These are the activations of a small neural network, seen along a few directions. Each row is one input.
Each table varies a few parts of the input and shows all the possible inputs, shuffled.
A made-up example of a description, with smaller parts first: line(4) and (point or ring(11) or (values(3) and ring(5))).
Shared parts are said once, and a part with two or three values counts as separate values.

Other details of the inputs shift rows strongly along two fixed directions, in all tables alike. That doesn't count.

A family of inputs:
r1: [-21 4 -25 0 -28 15 -19 -4 11 -5 -1 0]
r2: [-3 -3 -13 -7 -28 13 -7 4 17 8 17 -4]
r3: [8 -8 -6 2 5 6 -14 -2 -4 0 -3 1]
r4: [35 -4 13 -6 22 -15 4 2 -6 15 3 3]
r5: [37 -10 -4 -13 -2 -2 12 16 16 8 14 0]
r6: [38 -11 -3 -13 5 1 8 10 7 8 21 -5]
r7: [-35 12 1 11 7 3 1 -17 -9 -7 -14 -6]
r8: [9 -2 -12 2 -3 -3 -4 -1 8 -1 -9 3]
r9: [35 -10 17 0 8 -21 14 11 -2 8 3 7]
r10: [-37 9 7 14 2 -1 -7 -7 -1 -3 -19 1]
r11: [3 1 13 15 19 -19 0 -5 -25 -11 -20 2]
r12: [-36 10 7 9 3 6 -1 0 -1 -16 -19 1]
r13: [-3 5 19 5 13 -17 14 5 -12 -14 -18 7]
r14: [-1 20 13 3 8 -21 12 -3 -12 -2 -22 -1]
r15: [36 0 9 -12 21 -13 15 5 -5 2 2 -2]
r16: [12 -20 -12 -11 -21 17 1 15 17 4 25 9]
r17: [-28 -7 -10 6 -13 26 -17 -7 10 1 16 -5]
r18: [3 7 -5 -9 -3 2 0 -6 -5 6 5 -3]
r19: [39 -3 -3 -16 -1 -2 5 13 2 8 22 -6]
r20: [-46 0 -15 4 -13 31 -16 -14 4 -2 4 1]
r21: [-12 -2 -1 14 -3 -6 -6 -2 -7 -11 -17 9]
r22: [21 -10 4 -3 -2 -1 1 9 12 11 8 3]
r23: [7 18 16 -2 19 -18 10 1 -19 -10 -13 -9]
r24: [-29 15 -4 13 -1 -2 -14 -12 -16 -14 -19 -11]
r25: [13 -18 -13 -18 -12 21 -3 6 8 2 28 10]
r26: [-37 6 5 13 -3 0 3 -8 -8 -9 -17 8]
r27: [22 1 -2 -10 -9 -3 7 15 8 3 10 -4]
r28: [43 -11 17 -2 17 -19 12 6 -9 9 12 4]
r29: [-3 -10 -14 -4 -13 19 -8 -5 15 8 24 -7]
r30: [8 -5 -11 0 2 2 -8 -6 -2 0 -2 -4]
r31: [6 11 13 4 16 -20 16 -4 -6 1 -22 1]
r32: [-5 -9 -18 -10 -11 17 -10 -8 13 12 20 -2]
r33: [-6 -15 -14 -7 -14 17 -11 -5 6 9 23 8]
r34: [7 15 19 8 15 -23 6 -2 -17 -2 -8 -14]
r35: [-3 11 14 9 15 -23 10 -5 -4 1 -22 -2]
r36: [14 -5 -18 -19 -17 12 -11 -1 10 17 26 -1]
r37: [44 -3 13 -11 16 -16 14 8 0 15 -5 11]
r38: [-2 9 17 14 13 -21 12 -1 -4 -3 -18 -8]
r39: [3 -3 1 -7 7 10 -1 3 0 -3 5 1]
r40: [13 -18 -15 -16 -13 19 -3 -2 6 12 27 13]
r41: [5 7 11 16 18 -19 -1 1 -11 -8 -30 3]
r42: [-13 9 -5 -2 -13 -2 -5 -3 5 5 -2 -2]
r43: [-17 16 3 -1 -4 -3 4 2 -2 -12 -12 -4]
r44: [-5 -16 -12 -4 -15 22 -5 5 7 -2 26 3]
r45: [-38 5 6 15 -3 -5 -2 -7 -6 -7 -15 5]
r46: [-17 3 8 11 9 6 -2 2 -6 -10 -3 -8]
r47: [-47 -2 -12 10 -20 29 -12 2 15 -11 2 -3]
r48: [-18 9 2 2 2 0 7 0 4 -11 -14 -2]
Each input here is: values(2) and line(4) and (point or ring(5)).
- Changing only the values(2) part turns r44 into r16. The same change can be made to r18. Which row results? => r14
- Changing only the values(2) part turns r3 into r41. The same change can be made to r32. Which row results? => r35
- Change only the ring(5) part in r6. List by row number the other rows that result. => r7, r15, r29, r32
- List by row number the other rows that have the values(2) part and the line(4) part in common with r3. => r4, r17, r20, r39, r46
- Change only the values(2) part in r25. List by row number the other rows that result. => r13
- A walk changes only the line(4) part. It starts at r2 and steps to r38. List the rest of the walk in order. => r22, r9

A family of inputs:
r49: [-33 25 0 13 -6 -3 -10 -7 -8 -8 -26 -11]
r50: [28 2 -7 -31 -9 -1 25 11 24 13 16 3]
r51: [9 4 22 13 26 -14 6 -4 -11 4 -5 -9]
r52: [-40 10 3 8 -8 3 -9 0 -6 -19 -14 -2]
r53: [8 6 20 13 30 -24 7 0 -11 1 -15 -9]
r54: [18 -10 -22 -17 -12 19 -8 -10 5 14 30 -6]
r55: [-31 3 -12 0 -30 21 -11 6 9 -6 3 3]
r56: [5 4 16 7 18 -23 5 -2 -12 4 -6 0]
r57: [-33 -5 -24 1 -19 38 -13 -13 8 -4 21 -11]
r58: [-45 15 -5 7 -13 6 -16 -6 -3 -16 -12 -4]
r59: [22 15 12 0 3 -22 6 10 -9 2 -13 1]
r60: [-36 14 6 25 -2 -4 -3 -5 1 -6 -22 -11]
r61: [18 2 21 5 19 -20 8 -4 -15 9 3 0]
r62: [-11 -11 -11 0 -6 15 0 2 5 -10 13 -3]
r63: [-28 -6 -15 -1 -22 27 -16 7 16 -13 10 -1]
r64: [19 -3 25 4 25 -17 15 0 -22 0 -10 11]
r65: [38 -13 -7 -17 -3 -6 0 4 8 12 9 17]
r66: [5 10 17 10 6 -11 8 14 -5 -11 -17 -2]
r67: [23 5 15 10 12 -23 22 10 -8 -9 -15 -4]
r68: [-5 -4 -2 2 -11 3 3 4 3 0 -8 13]
r69: [23 -5 -20 -14 -25 5 1 5 12 10 18 4]
r70: [-39 12 -3 16 -12 2 -5 -9 -4 -8 -22 7]
r71: [23 -7 -6 -14 -1 18 -7 5 6 9 22 -3]
r72: [-41 3 10 23 2 -3 -3 -2 1 -17 -14 -6]
r73: [24 -9 -9 -14 -6 7 2 -3 -2 10 27 1]
r74: [35 -10 -16 -15 -5 2 1 5 14 5 15 -3]
r75: [19 -1 10 3 14 -19 14 7 -5 -12 -7 -3]
r76: [-47 22 13 6 -2 -6 16 -4 11 -2 -18 -6]
r77: [-46 7 -3 19 -5 7 -13 -10 7 -10 -11 -10]
r78: [20 -1 6 1 18 -13 4 1 -1 -1 -16 5]
r79: [-12 14 -3 -21 -14 11 10 10 22 3 3 0]
r80: [9 9 10 3 19 -24 11 -4 -21 -6 -10 -3]
r81: [22 -14 -11 -16 -13 1 3 7 8 1 17 5]
r82: [-45 2 3 15 -10 1 -7 -5 1 -11 -7 -1]
r83: [-35 21 -7 15 -9 -3 -4 -15 -7 -10 -23 -14]
r84: [19 -9 -28 -19 -19 10 -11 -5 15 9 20 -4]
r85: [35 -15 -3 -15 1 6 1 -1 0 17 21 15]
r86: [12 -6 -13 -30 -16 16 15 7 31 16 13 15]
r87: [15 -4 25 5 19 -17 12 2 -14 6 3 2]
r88: [-3 -1 8 -4 1 8 -1 4 -9 -2 9 1]
r89: [29 -2 -10 -12 -13 9 -4 14 15 9 9 -1]
r90: [32 -13 -3 -15 3 -5 9 8 -2 4 17 4]
r91: [7 0 20 12 23 -21 12 4 -10 -13 -25 7]
r92: [12 15 17 6 23 -22 3 5 -11 -10 -24 -9]
r93: [19 10 19 10 8 -31 11 4 -7 8 -13 0]
r94: [-5 -10 -5 -4 -8 4 -3 1 5 -3 -1 14]
r95: [20 -15 -3 -13 -6 23 -3 12 8 4 29 3]
r96: [39 -10 -7 -15 12 -4 -1 -2 0 17 5 8]
r97: [-4 -3 -2 1 0 7 -10 -12 0 13 12 -7]
r98: [10 -1 6 -1 15 -12 3 -3 -12 3 -8 11]
r99: [20 -5 -5 -16 -7 12 -7 3 -1 11 25 4]
r100: [-35 12 -2 13 4 -4 -11 -18 -7 -10 -28 0]
r101: [10 3 18 10 29 -10 8 -6 -17 -1 -16 1]
r102: [24 -17 -5 -9 -2 14 7 6 4 2 28 0]
r103: [-35 -7 -24 -1 -19 37 -22 -20 6 6 12 3]
r104: [16 -12 -19 -14 -29 12 3 9 15 6 21 5]
r105: [-30 -3 -17 2 -13 17 -20 -13 9 8 10 -7]
r106: [-43 17 -9 7 -9 8 -21 -12 -2 -12 -16 -11]
r107: [3 -1 22 9 21 -23 10 4 -14 0 -8 1]
r108: [-5 -15 0 2 0 20 0 -1 2 -2 11 9]
r109: [-4 -6 -2 -3 0 13 -5 11 3 -8 9 -1]
r110: [8 13 5 10 7 -15 11 0 -6 -6 -19 -10]
r111: [-34 16 -2 17 -3 -2 -6 -14 -6 -6 -31 0]
r112: [-40 14 0 8 -1 4 -12 -6 -12 -12 -10 -4]
r113: [-38 13 -1 12 6 10 -12 -4 -6 -14 -13 -11]
r114: [26 -12 -4 -20 -4 6 -2 15 3 7 20 8]
r115: [21 1 13 4 31 -17 9 0 -12 0 -18 3]
r116: [-2 0 -13 -6 -13 -2 -4 -5 2 -4 5 0]
r117: [11 10 3 1 19 -19 5 -9 -17 -1 -12 -11]
r118: [-6 -8 -4 -4 -8 13 2 -4 -6 -2 18 0]
r119: [13 16 18 13 15 -33 7 -3 -10 7 -25 -8]
r120: [-9 -9 -9 5 -15 16 0 6 13 -3 -2 11]
r121: [-34 -12 -14 0 -14 23 -11 -4 4 -5 5 12]
r122: [19 -14 -22 -10 -19 20 -6 5 23 13 10 9]
r123: [-33 -14 -6 8 -15 30 -10 -3 12 -1 23 -2]
r124: [39 -3 -2 -19 4 4 -6 1 -3 17 19 -2]
r125: [-8 -14 0 5 0 9 -2 5 8 0 12 0]
r126: [18 2 13 2 10 -26 4 1 -4 5 -4 2]
r127: [8 5 26 20 15 -26 16 10 -5 -5 -18 -3]
r128: [4 8 9 7 12 -23 -3 -8 -5 4 -15 -7]
r129: [-38 -8 -16 5 -37 24 -12 1 19 2 13 3]
r130: [8 -1 21 12 32 -18 14 4 -16 -10 -21 7]
r131: [25 -4 -13 -20 -2 7 -12 3 4 13 15 -2]
r132: [41 -9 -7 -13 11 -4 7 5 2 7 13 -4]
- Changing only one part turns r71 into r51. The same change can be made to r109. Which row results? => r125
- Changing only one part turns r99 into r73. The same change can be made to r88. Which row results? => r118
- Changing only one part turns r59 into r70. The same change can be made to r114. Which row results? => r121
- What do these inputs look like to the network? => values(4) and (point or (line(4) and ring(5)))
- Change only the ring(5) part in r127. List by row number the other rows that result. => r60, r93, r119, r129
